These are the activations of a small neural network, seen along a few directions. Each row is one input.
Each table varies a few parts of the input and shows all the possible inputs, shuffled.
Descriptions start from the smaller parts, as in this example, which fits no table here: one of 4 places along a line, together with either a single point or one of 11 places along a line or (one of 3 separate values, together with one of 8 places around a ring).
Shared parts are said once, and a part with two or three values counts as separate values.
In the rows, zero is written as 128.

Other details of the inputs vary at random and push rows far along two fixed directions, the same in every table; ignore that.

Rows:
r1: [129 123 126 153 139 140 144 130 134 143 137 100]
r2: [113 136 142 104 125 128 114 120 125 126 114 132]
r3: [125 123 143 108 123 120 132 138 117 123 147 108]
r4: [134 122 139 113 115 136 123 134 117 136 145 130]
r5: [144 108 119 139 124 131 141 149 108 124 174 118]
r6: [135 107 116 155 135 144 150 128 118 114 145 127]
r7: [144 126 141 122 121 121 124 127 134 142 150 133]
r8: [123 154 118 116 135  91 115 134 147 156  87 116]
r9: [122 143 127 129 132 117 123 126 140 123 112 143]
r10: [116 128 118 156 140 152 131 112 135 135 104 118]
r11: [114 135 130 106 128 116 123 140 121 114 129 114]
r12: [137 113 130 156 145 139 153 132 121 120 150 127]
r13: [125 150 108 112 124 106 104 144 140 123 118 146]
r14: [116 141 120  93 120 106  99 149 126 120 126 129]
r15: [132 136 122 130 122 136 117 112 139 126 108 150]
r16: [130 155 136 100 123  87 107 142 153 132 125 132]
r17: [130 145 106 124 128 105 107 128 139 158  90 132]
r18: [143 131 124 132 124 119 127 143 132 133 145 141]
r19: [120 129 118 113 119 130 115 137 117 117 129 129]
r20: [140 109 135 122 115 136 133 144 108 130 165 119]
r21: [113 139 114 126 132 116 119 130 133 110 112 134]
r22: [123 126 124 128 133 119 128 139 117 115 143 121]
r23: [132 138 131 120 115 132 113 114 136 134 114 146]
r24: [142 124 116 143 137 119 133 126 132 159 113 120]
r25: [117 124 146 119 128 146 138 111 119 121 117 121]
r26: [153 115 138 140 129 127 138 133 133 137 157 132]
r27: [113 121 130 131 134 145 131 120 112 109 119 123]
r28: [135 138 134 124 128 100 136 145 139 132 150 125]
r29: [129 124 122 158 144 135 141 108 130 148  88 121]
r30: [114 119 136 127 128 149 131 112 113 113 116 124]
r31: [141 111 123 155 141 144 152 131 122 122 151 131]
r32: [145 121 154 131 126 121 144 129 131 139 158 117]
r33: [ 90 118 132 162 135 209 146  37 123  97  34 157]
r34: [118 124 110 156 136 161 131 108 134 135 102 124]
r35: [123 142 141 118 124 121 114 113 140 131 112 140]
r36: [152 112 133 149 131 129 150 141 127 135 167 130]
r37: [141 107 115 155 130 144 149 137 114 118 154 128]
r38: [116 128 117 142 136 135 144 120 125 105 114 124]
r39: [130 129 137 113 113 135 115 120 130 136 120 143]
r40: [126 113 127 145 137 140 156 126 111 109 145 109]
r41: [116 149 103 124 123 127  98 132 145 143 100 129]
r42: [140 108 123 138 130 130 143 145 110 122 170 116]
r43: [153 111 148 148 133 129 147 134 129 135 164 125]
r44: [116 140 126  90 115 112  98 139 126 124 121 130]
r45: [127 142 139  89 114 104 100 137 140 141 126 140]
r46: [118 158 120 103 132  89 111 148 146 121 121 131]
r47: [133 118 154 120 122 127 140 125 130 134 142 120]
r48: [118 131 133 107 120 138 116 116 124 127 114 136]
Description of these inputs: one of 4 places along a line, together with either one of 2 separate values or one of 10 places around a ring.
Q: The inputs of r13 and r46 match in every part but the place on the line of 4. If r5 is changed in the same way as r13 into r46, which row does it become?
A: r40
Q: The inputs of r23 and r32 match in every part but the place on the line of 4. If r15 is changed in the same way as r23 into r32, which row does it become?
A: r16
Q: Change only the place on the ring of 10 in r14. List by row number the other rows that result.
A: r6, r7, r26, r31, r36, r42, r44, r45, r48
Q: List by row number the other rows that have the place on the line of 4 in common with r27.
A: r2, r9, r10, r12, r21, r22, r29, r30, r33, r35, r43
Q: Change only the choice among 2 separate values in r17. List by row number the other rows that result.
A: r41
Q: Change only the choice among 2 separate values in r1. List by row number the other rows that result.
A: r8

Rows:
r49: [100 162 157  23  97  70  60 142 125 115 111 142]
r50: [111 182 126  76 132  54  71 149 158 170  79 124]
r51: [162 125 127 117 109 110  95 170 144 155 183 142]
r52: [113 134 135 156 137 163 140  65 140 139  47 147]
r53: [138 171 146  63 103  52  86 161 160 160 120 141]
r54: [141  93 128 160 139 147 181 117 105 115 132 113]
r55: [162 110 126 121 121  90 140 183 109 150 204  95]
r56: [149 142 136 130 128  98 125 134 156 151 144 139]
r57: [ 84 172 127  43 105  74  71 158 121  77 121 151]
r58: [126 108 116 194 165 155 169 111 119 112 110 114]
r59: [117 130 163  96 114 150 120 106 123  93 138 165]
r60: [181  79 158 164 121 149 173 138 109 164 205 106]
r61: [143 123 109  90 118  80  97 200 121 151 183 109]
r62: [154  80 131 178 159 146 194 128 105 138 167  97]
r63: [129  82 140 195 147 203 196 112 109 110 184  88]
r64: [144 117 130 138 151  85 144 174 122 159 169  94]
r65: [151 118 113 147 133 123 148 156 108 121 169 114]
r66: [ 95 141  89 145 132 157 123 107 118  92  74 153]
r67: [ 70 152 113 106 128 141 112 111 131 104  66  99]
r68: [102  81 129 210 155 231 206  88  91  84 126  86]
r69: [155 107 137 134 125 131 143 130 113 154 156 106]
r70: [107 155 118 161 144 152 121  75 165 127  46 156]
r71: [153  98 139 145 116 157 128 135 119 157 155 128]
r72: [113 161  82  88 118  84  63 173 135 120 114 141]
r73: [101 137 124 137 130 163 136  56 128 114  21 147]
r74: [146 125 122 154 142 112 144 136 144 129 154 129]
r75: [140  90 170 161 132 182 176 110 115 144 168  77]
r76: [179 108 141 138 125  86 156 181 133 138 222 118]
r77: [ 90 148 125 165 144 174 128  47 148 131   5 153]
r78: [148 116 145 126 113 132 129 139 125 158 156 134]
r79: [143  88 166 141 131 146 169 146 105 155 199  58]
r80: [158 138 117 105 114  75 107 196 135 147 211 133]
r81: [107 194  94  66 136  27  64 174 160 127  94 137]
r82: [119 162 124 116 117 122 110  96 164 116  62 169]
r83: [126 192 112  46 101  49  41 175 176 150 125 167]
r84: [ 85 150 128  93 121 154 104  88 123  60  87 173]
r85: [104 121  98 141 132 167 135 101 110 109  76 140]
r86: [126  62 159 151 128 183 185 110  71  79 176 110]
r87: [ 97 153 106 100 120 141  97  90 129 133  50 153]
r88: [ 91 139 134 146 135 188 131  72 145 106  74 125]
r89: [153 102 111 160 129 146 131 152 121 129 186 135]
r90: [182 124 142 121 109  91 129 176 139 165 222 120]
r91: [125 157 112 101 127  72 112 157 137 111 115 133]
r92: [123 131 103 158 127 159 132  97 133 106 104 145]
r93: [152 100 192  89 108 122 134 145 105 127 202 129]
r94: [116 117 111 140 127 175 115  91 115 134  75 138]
r95: [ 90 149 100 177 153 161 130  68 152 103  34 157]
r96: [141 119 136 131 144 117 141 117 128 157 122 113]
Q: Describe the family of inputs behind these rows.
A: one of 6 places around a ring, together with either one of 2 separate values or one of 6 places along a line
Q: The inputs of r82 and r76 match in every part but the place on the ring of 6. If r51 is changed in the same way as r82 into r76, which row does it become?
A: r89
Q: The inputs of r64 and r70 match in every part but the place on the ring of 6. If r55 is changed in the same way as r64 into r70, which row does it become?
A: r90
Q: Change only the place on the line of 6 in r60. List by row number the other rows that result.
A: r52, r53, r71, r77, r78
Q: Change only the choice among 2 separate values in r84. List by row number the other rows that result.
A: r63
Q: Change only the place on the line of 6 in r69. List by row number the other rows that result.
A: r50, r73, r87, r94, r96
Q: Change only the place on the ring of 6 in r57. List by row number the other rows that result.
A: r49, r59, r84, r86, r93
Q: Change only the choice among 2 separate values in r86. List by row number the other rows that result.
A: r67

Rows:
r97: [180 140 122  83 114  31 108 227 139 172 238 103]
r98: [134 121 112 161 133 151 150 114 136 123 117 131]
r99: [ 89 104 128 173 147 220 175  54 102  65  67 138]
r100: [156  75 126 216 144 206 207  92 105 128 137 133]
r101: [163  57 150 166 128 167 185 152  81 139 225  94]
r102: [118 125 132 119 117 150 120 127 120 120 131 125]
r103: [178  87 141 177 141 121 162 161 115 158 197  99]
r104: [ 68 107 104 181 144 248 162  23  93  69   7 149]
r105: [110 101 130 158 130 194 156  95 105 109 117 119]
r106: [ 96 179 121  54 101  93  53 137 152 119  89 152]
r107: [144 124 148  93 110 103 112 153 120 122 182 137]
r108: [130 133 113 142 136 112 118 126 135 139 109 123]
r109: [112 170 102 109 122 105  88 127 163 125  67 153]
r110: [147 110 147  98 126  87 135 185 106 124 212 110]
r111: [128  98 146 159 124 196 153  87 110 102 133 138]
r112: [ 70 172 110  85 122 132  84  83 131  71  27 170]
r113: [119 182 112  91 124  60  67 157 164 146  91 130]
r114: [158 104 139 155 144 130 149 135 128 158 156 121]
r115: [117 144 124 131 138 128 121 106 145 148  75 151]
r116: [117 154 142  69 110  81  92 151 140 110 151 140]
r117: [ 70 159 118 118 120 184  99  42 137  68  14 177]
r118: [119 165  96  94 119  83  85 142 157 133  91 148]
r119: [166  58 170 187 128 194 218  89  87 141 169  93]
r120: [125 138 102 146 139 129 124 111 128 129  96 121]
r121: [177  87 156 170 144 129 172 155 127 169 211  99]
r122: [115 145 109 152 129 152 137 102 145 122  71 152]
r123: [139 140 125 130 130  90 115 154 135 156 130 127]
r124: [102 157 117  76 108 112  77 134 128 123  97 145]
r125: [103 108 133 146 140 173 156 107 108  92 114 119]
r126: [183  95 150 135 139  82 149 187 127 181 239  95]
r127: [113 166  95 109 122 107  89 119 154 124  58 160]
r128: [121 129 111 169 143 152 144 100 128 125 102 114]
r129: [145 148 144  50 110  32  88 236 131 155 228  90]
r130: [120  97 140 157 131 188 165  77  99  85 121 149]
r131: [115 202 117  59 114  20  46 188 175 163 103 135]
r132: [122 163 110  86 131  75  88 141 153 151 106 131]
r133: [138 163 141  88 126  57  94 180 164 175 148 127]
r134: [106 141  94 161 135 175 145  78 137 103  64 140]
r135: [136 133 141  87 106 104  98 149 124 131 164 141]
r136: [ 97 175 102 111 131  95  80 119 159 129  58 136]
r137: [158 103 148 113 113 123 129 163 107 142 206 119]
r138: [152  73 163 169 137 170 194 131  91 102 211 106]
r139: [ 86 189 101  93 132 101  79 103 165 131  43 143]
r140: [143 112 162 125 115 134 156 116 124 143 141  97]
r141: [128  84 138 152 142 165 173 126  90 106 157 113]
r142: [176  70 155 185 150 146 191 147 119 164 219  93]
Q: The inputs of r110 and r99 match in every part but one. If r100 is changed in the same way as r110 into r99, which row does it become?
A: r122
Q: The inputs of r125 and r141 match in every part but one. If r98 is changed in the same way as r125 into r141, which row does it become?
A: r118
Q: Describe the family of inputs behind these rows.
A: one of 2 separate values, together with either a single point or one of 10 places around a ring or (one of 3 separate values, together with one of 4 places along a line)
Q: Change only the choice among 2 separate values in r107. List by row number the other rows that result.
A: r117

Rows:
r143: [ 97 183  99  91 125  91  82 125 161 110  61 155]
r144: [142 102 161  98 107 130 135 146 100 115 193 124]
r145: [ 76 183 100  94 128 107  80 106 150 108  27 142]
r146: [157  94 125 175 140 144 166 142 115 132 174 121]
r147: [157 114 159 125 131  98 145 157 130 154 193 110]
r148: [ 82 123  96 177 144 212 149  48 115  96  18 141]
r149: [117 139 136  69 110  94  96 174 115 104 179 125]
r150: [109 190 118  38 106  46  44 168 164 161  92 134]
r151: [ 90 125 125 166 140 201 146  39 127 103  26 142]
r152: [149 119 144 142 127 127 146 131 135 140 160 130]
r153: [157 146 137  93 116  65  96 180 148 162 172 131]
r154: [162  93 136 166 129 158 157 127 114 152 170 115]
r155: [150  97 140 165 147 139 177 136 113 126 175 105]
r156: [147  83 115 192 142 181 174 112 105 129 152 115]
Q: The inputs of r147 and r155 match in every part but one. If r144 is changed in the same way as r147 into r155, which row does it become?
A: r149
Q: Describe the family of inputs behind these rows.
A: one of 2 separate values, together with either a single point or one of 6 places around a ring
Q: Change only the place on the ring of 6 in r145. List by row number the other rows that result.
A: r143, r146, r148, r155, r156
